These are the activations of a small neural network, seen along a few directions. Each row is one input.
Each table varies a few parts of the input and shows all the possible inputs, shuffled.
A made-up example of a description, with smaller parts first: values(3) and (point or ring(9) or (line(4) and ring(8))).
Shared parts are said once, and a part with two or three values counts as separate values.

Other details of the inputs vary at random and push rows far along two fixed directions, the same in every table; ignore that.

A family of inputs:
R1: [ -1.1  20.9  26.3 -26.6   2.4  17.2  30.8  18.5   8.5  25.8 -18.8]
R2: [ 11.0  20.9   9.1 -12.4 -12.4 -50.8   5.5 -18.4 -22.7 -17.4  -2.8]
R3: [ -3.9   8.4  -7.9 -30.5 -12.5 -31.0  31.2 -25.1 -48.7 -16.2 -20.0]
R4: [-31.9   0.0  29.4 -46.1 -12.2  29.1  22.1  34.6   7.5  10.0  -2.2]
R5: [-19.4 -16.7 -54.4  16.6 -31.4 -52.3 -46.6 -36.6  -4.0 -12.0  -6.6]
R6: [ -8.8  21.9   8.4  -5.3 -17.0 -58.7  11.6 -18.5 -27.3 -37.4  -6.3]
R7: [ -1.1  11.6  31.0 -53.3   8.6  22.0  52.1  14.1 -11.8   3.0 -34.2]
R8: [  8.0   4.8 -29.7  32.9 -16.7 -79.5 -31.0 -41.4 -12.5 -33.7 -10.3]
R9: [ 36.2   1.1   0.8  48.5  43.9  44.8 -61.8  49.9  61.9  16.0  20.2]
R10: [  1.7   2.3  36.3 -34.2  31.5  39.4  41.0   8.3  27.8  14.7   0.5]
R11: [ 25.1 -25.1 -15.2  54.7  38.4  76.8 -52.2  44.4  33.2  14.2  13.9]
R12: [ -7.5  -3.8  39.5 -45.3   5.5  20.1  52.5  11.9 -16.1   2.1 -40.8]
R13: [  3.5  -6.8 -41.0  28.2  12.0 -31.1 -21.5 -45.6  -6.3 -14.6  24.7]
R14: [-13.5   0.9  29.8 -58.6 -13.6  24.4  21.5  27.5   4.3  26.9  -0.7]
R15: [-19.7   6.5 -23.2 -36.6 -35.5 -43.4   2.8 -24.1  -7.9  -6.0 -15.4]
R16: [  0.1   8.9   1.3  -1.3 -23.9 -17.7  20.4  -8.5 -24.3   9.1   0.9]
R17: [  8.9 -28.2 -23.2  33.0   4.1  53.8 -60.0  45.0  41.2  30.5  36.5]
R18: [  3.0  -0.8  37.4 -45.4  -5.7  26.4  60.5  19.6 -26.8   3.9 -14.4]
R19: [ 24.8 -27.5  -9.7  53.7  44.4  67.5 -37.9  24.9  46.7  20.3  50.5]
R20: [ -8.1 -10.2   0.8  -4.6   6.8 -22.3  23.6 -38.5  -0.4 -12.4  -6.0]
R21: [-14.5  -5.3  35.6 -48.9 -24.4  28.7  22.5  21.1   9.0  16.9  -8.9]
R22: [  3.1 -12.1 -36.0  39.1   2.1 -24.7 -22.5 -51.5  -1.7 -22.7  17.8]
R23: [-19.4  15.3  32.5 -16.8   3.6  24.9  32.5  27.7  -5.5  14.0  -7.1]
R24: [ 16.8   6.2 -19.5  37.9 -16.8 -52.8 -35.4 -28.8  -7.8 -29.2   4.7]
R25: [-13.4  -7.1 -41.4  38.6  11.9 -25.8 -19.3 -39.9  -5.3 -29.5  22.4]
R26: [ 17.4  13.2  42.1 -21.2 -11.3  -8.8  28.8  14.2  -7.9  -3.6   3.1]
R27: [-13.8  -3.3 -51.5  29.3  -4.6 -36.0 -17.1 -27.0 -36.2 -39.1  -5.5]
R28: [ 20.5 -10.8  -6.6  61.6  26.8  67.5 -54.7  42.8  42.9  33.9  21.0]
R29: [ -1.9  -2.3 -33.1  41.2  -5.6 -28.1 -29.8 -19.8  -1.4   1.3 -10.5]
R30: [ -1.9  17.3  32.2 -28.1   1.5  20.1  30.4  19.4  -8.4  31.2  -5.6]
Description of these inputs: values(5) and (point or ring(5)).
Changing only the values(5) part turns R7 into R15. The same change can be made to R18. Which row results?
Answer: R17
Start at R20 and move only the ring(5) part, one step at a time. The first step leads to R10. Which rows follow, in order?
Answer: R13, R19, R22
List by row number the other rows that have the values(5) part in common with R1.
Answer: R16, R23, R28, R29, R30
Change only the values(5) part in R25. List by row number the other rows that result.
Answer: R4, R6, R23, R27

A family of inputs:
R31: [ 3.6 -0.4  3.2  2.2 12.0 12.7 10.9  4.5 -6.0 -2.5  0.4]
R32: [  5.8  -7.1 -15.2  23.1  11.5  -4.7 -21.2  -8.4  11.8  -6.2   5.8]
R33: [ 4.0 -3.7  7.9 -0.4  8.2 10.4 10.0 -5.6  4.1  4.9  8.5]
R34: [  6.1  -3.4 -18.7  29.4  13.2  -2.0 -20.2  -1.9   0.4  -8.6  -1.1]
R35: [ 1.2  4.4  3.6 -9.4 -9.7  2.4 -7.4 15.8  4.3 11.8 -7.8]
R36: [ -2.5   5.6  27.8 -25.1   8.0  13.9  33.3   7.8 -10.0  -3.4 -13.3]
R37: [ -2.0 -10.4 -27.7  18.2  -5.3   4.3 -23.8  -2.3  -0.1   7.0   9.6]
R38: [  6.0   3.0 -16.2  19.9   0.0 -10.5 -30.4   1.4  12.6   3.6   5.7]
R39: [-24.2  12.4  -5.1 -44.5 -47.3 -63.1  42.5 -44.5 -47.0 -19.0 -29.2]
R40: [  8.0  -4.5 -20.1  29.6  10.5   2.1 -14.3  -7.4  -6.1  -2.9   8.4]
R41: [ 14.0   2.3 -11.5  23.4   6.4 -11.6 -25.2  -4.8  13.1  -1.7   6.5]
R42: [-4.9 -8.3 -3.1 -6.8 -0.5 22.8 -2.2 15.9  5.0 10.6  3.2]
R43: [ -8.3  -5.8  -1.8 -11.7  -4.4  12.8  -3.2  10.1   1.9   3.6  -4.2]
R44: [ -0.7   7.9  26.1 -19.9   3.8  11.0  34.7   5.6  -9.4   2.0 -14.6]
R45: [ 7.0 -3.0 10.8  3.6 13.9 18.5  2.7  4.9 16.1  6.4  3.9]
R46: [ -1.5  -6.8 -21.6  20.1   2.0  -0.1 -19.4  -8.7   3.7   4.1  14.5]
R47: [-5.8 -7.5  1.2 -5.6  0.3 19.4 -7.3 19.1  9.4 10.6 -6.0]
R48: [-16.3   3.6 -49.2   5.0 -33.0 -79.4  -2.1 -63.6 -37.8 -33.4  -1.4]
R49: [-12.2   3.4  24.9 -35.0  -2.2   9.0  27.9   4.2  -0.4   2.2  -7.4]
R50: [ 3.6 -5.5 10.6 -1.5 15.8 17.5  1.3  4.9 13.6 -0.4  5.0]
R51: [ 0.7  4.7 13.5 -3.4 -6.1  0.3 -2.5 11.9  6.1  3.8  7.7]
R52: [  6.3  -8.1 -18.5  21.7  11.1  -1.3 -15.5 -11.3   7.2  -6.3  14.5]
R53: [ -9.7   5.4  25.7 -30.7  -4.8   7.6  30.6   3.2   0.2   8.0  -9.2]
R54: [-6.8 -1.8  4.9 -6.3  2.8  5.9  1.0  5.1  9.4  3.8 -2.4]
R55: [ 15.1   5.1 -14.7  29.9   8.8  -6.9 -25.2   3.5   2.2  -2.9  -0.3]
R56: [ -0.4   1.3   8.1  -6.6 -14.2   3.7  -6.3  18.5   0.3   6.6   1.8]
R57: [  4.4   9.7  40.0 -25.1  -3.0   1.9  28.5   8.4  -0.2   0.9  -0.3]
R58: [ 9.5  7.7 15.3  6.0  2.5  3.5  2.8 13.7 -4.5 -2.7  1.7]
Describe the family of inputs behind these rows.
Answer: line(4) and (values(2) or ring(5))
Changing only the line(4) part turns R32 into R34. The same change can be made to R52. Which row results?
Answer: R31
Start at R53 and move only the ring(5) part, one step at a time. The first step leads to R54. Which rows follow, in order?
Answer: R49, R48, R46
Change only the values(2) part in R58. List by row number the other rows that result.
Answer: R55

A family of inputs:
R59: [-14.0  12.7   8.0 -32.3 -17.9 -50.3  62.5 -58.1 -51.2 -27.4 -24.6]
R60: [  7.5  18.4  -0.8   7.9 -17.2 -67.4   3.1 -37.0 -15.4 -27.2  -7.1]
R61: [-14.9  12.4  33.9 -50.9  -8.6   5.3  58.5   6.4 -30.2  -2.7 -27.7]
R62: [ 13.1  -6.5 -35.0  47.1   3.8   9.3 -52.6  15.5   3.8  -0.9  12.2]
R63: [ -3.7 -11.9 -56.4  36.8 -22.6 -35.3 -61.5 -27.6   4.0 -11.8  20.2]
R64: [-10.7   5.7  39.7 -53.5 -20.3  14.4  40.8  20.8  -8.6  18.2  -9.4]
R65: [  4.7  -5.5 -32.5  34.9  -5.7  -6.8 -66.3  11.2  31.4   8.6  14.3]
R66: [  2.1 -16.0 -46.7  47.0  16.2  13.1 -38.2   0.3   0.7  -3.9   1.7]
R67: [ 15.5   9.5  65.6 -26.0  22.0  58.5  43.1  44.1  16.9  24.2   4.8]
R68: [-26.9   3.9  32.6 -64.1 -18.6   0.4  53.0  -3.5 -11.2   4.0 -14.7]
R69: [20.1 -8.5 52.7  0.6 57.4 86.1 10.6 53.6 47.8 25.2 19.4]
R70: [ 14.7  -8.8 -31.0  55.8  22.2   4.3 -32.7  -5.7   9.0  -5.1  23.5]
R71: [-20.6  -9.1  20.8 -53.2  -8.8  16.4  40.2  -2.6  -0.1   9.3 -12.6]
R72: [ -0.2   0.7 -57.9  43.3 -22.8 -45.5 -66.7 -13.9   2.6  -6.8   5.5]
R73: [27.2  6.0 52.2 -1.9 35.2 60.3 -0.9 60.4 36.0 30.9  2.7]
R74: [ -1.8  16.1  49.8 -44.3 -13.3   8.5  38.3  34.1 -12.3   9.5 -30.3]
R75: [ 22.1 -18.5  24.3  28.3  67.7  91.0 -11.8  42.9  56.1  22.6  21.9]
R76: [ 15.3  -1.8 -38.6  56.0   5.0 -40.1 -44.3 -34.2   2.1 -25.3  24.2]
R77: [-40.6  11.1 -12.5 -71.3 -62.6 -93.3  73.3 -80.5 -75.1 -28.8 -36.9]
R78: [ -8.9 -10.0 -68.1  39.9 -10.9 -28.9 -48.3 -26.1  -6.3 -12.7  12.8]
Changing only one part turns R62 into R66. The same change can be made to R67. Which row results?
Answer: R59
Describe the family of inputs behind these rows.
Answer: line(4) and line(5)
Start at R77 and move only the line(4) part, one step at a time. The first step leads to R78. Which rows follow, in order?
Answer: R64, R72
Change only the line(5) part in R72. List by row number the other rows that result.
Answer: R60, R65, R73, R74

A family of inputs:
R79: [-12.5  -4.9  -1.5 -17.0 -16.8  10.2  -6.3  15.7   5.5  15.3  -3.1]
R80: [ 0.3 -4.0  9.3 -3.6  3.0 10.6  8.3  2.6  4.3  3.0  9.0]
R81: [ 7.2  5.4 12.5 -2.4  0.9  5.1  2.8  9.9  3.2  5.6 -4.0]
R82: [ -7.8   6.1  15.6 -24.0 -10.5 -11.4  33.5 -11.6 -17.7  -2.2  -4.9]
R83: [ 6.7  5.6 11.2 -1.8  1.3  4.7  2.6  9.9  3.4  4.8 -3.5]
R84: [ 4.1  6.4 13.0 -4.1  2.7  3.2  2.9  8.6  5.2  4.7  0.1]
R85: [ 0.7 -2.3  8.2 -4.7  3.6 10.8  8.0  2.8  4.6  2.5  9.8]
R86: [  2.4  -7.5 -34.9  31.7   8.1  -8.6 -32.2  -7.9   1.8 -10.9   3.7]
R87: [-16.8  13.5 -22.3 -18.9 -39.7 -82.1  30.5 -64.2 -52.6 -32.4 -12.6]
R88: [ 2.9 -1.4  6.4 -1.3  3.1 12.6  7.9  4.7 -2.3  6.3  1.9]
R89: [ -3.6  12.1  18.4 -22.2 -12.7 -15.3  25.6  -0.8 -15.9  -8.2 -14.6]
R90: [ 2.5 -0.8  5.8 -2.1  3.2 12.4  8.2  4.9 -2.5  5.5  2.3]
R91: [  2.1  -9.4 -29.1  30.0   6.4  -9.6 -31.4 -16.1  10.8  -9.3   9.9]
R92: [  2.1  -6.1 -32.4  31.3   7.7  -9.7 -30.4 -14.4   7.4  -6.7   7.3]
R93: [-2.3 -3.3  5.1 -4.3  8.1 10.4  6.4  7.6  0.5 -0.4 -7.6]
R94: [ 1.0 -1.0  3.6 -5.2  8.1 10.2  7.0  3.6  3.8  3.6 -5.9]
R95: [-2.6 -1.4  7.3 -4.4  7.8  9.6  6.8  1.2  6.1  4.0 -3.6]
R96: [-12.6  -3.7  -2.4 -17.8 -16.4  10.7  -6.5  16.4   6.0  14.7  -2.1]
R97: [ 4.7  2.0 15.5 -4.9  2.7  2.2  0.5  7.4  8.2  3.0  3.4]
R98: [ 3.8  5.0 12.3 -1.9  0.4  5.8  3.0 13.2  0.5  0.3 -5.4]
R99: [-1.7 -2.2  8.1 -7.4  7.7 10.7  5.1  0.1 10.5  0.2  0.8]
R100: [ 3.9  5.0 14.3 -3.0  2.5  3.6  2.6  8.7  5.3  5.8 -0.4]
R101: [ 0.2 -1.7  6.9 -1.9  3.6 13.8  6.1  8.1 -5.7  1.7  0.6]
R102: [  4.4  -6.7 -30.8  33.4   3.9  -4.4 -30.3  -6.2  -4.2  -8.3  11.1]
R103: [  9.8  -3.0 -25.3  31.5   3.5 -16.0 -37.6  -7.3  10.4  -7.2  14.8]
R104: [ 1.2 -1.7  5.1 -4.9  7.7 10.4  6.8  3.0  3.4  4.6 -7.0]
Describe the family of inputs behind these rows.
Answer: values(2) and (point or (values(3) and line(4)))
Changing only the values(2) part turns R92 into R95. The same change can be made to R84. Which row results?
Answer: R100
Change only the values(3) part in R103. List by row number the other rows that result.
Answer: R85, R99
Change only the values(3) part in R80. List by row number the other rows that result.
Answer: R91, R97
Change only the values(2) part in R90. List by row number the other rows that result.
Answer: R88
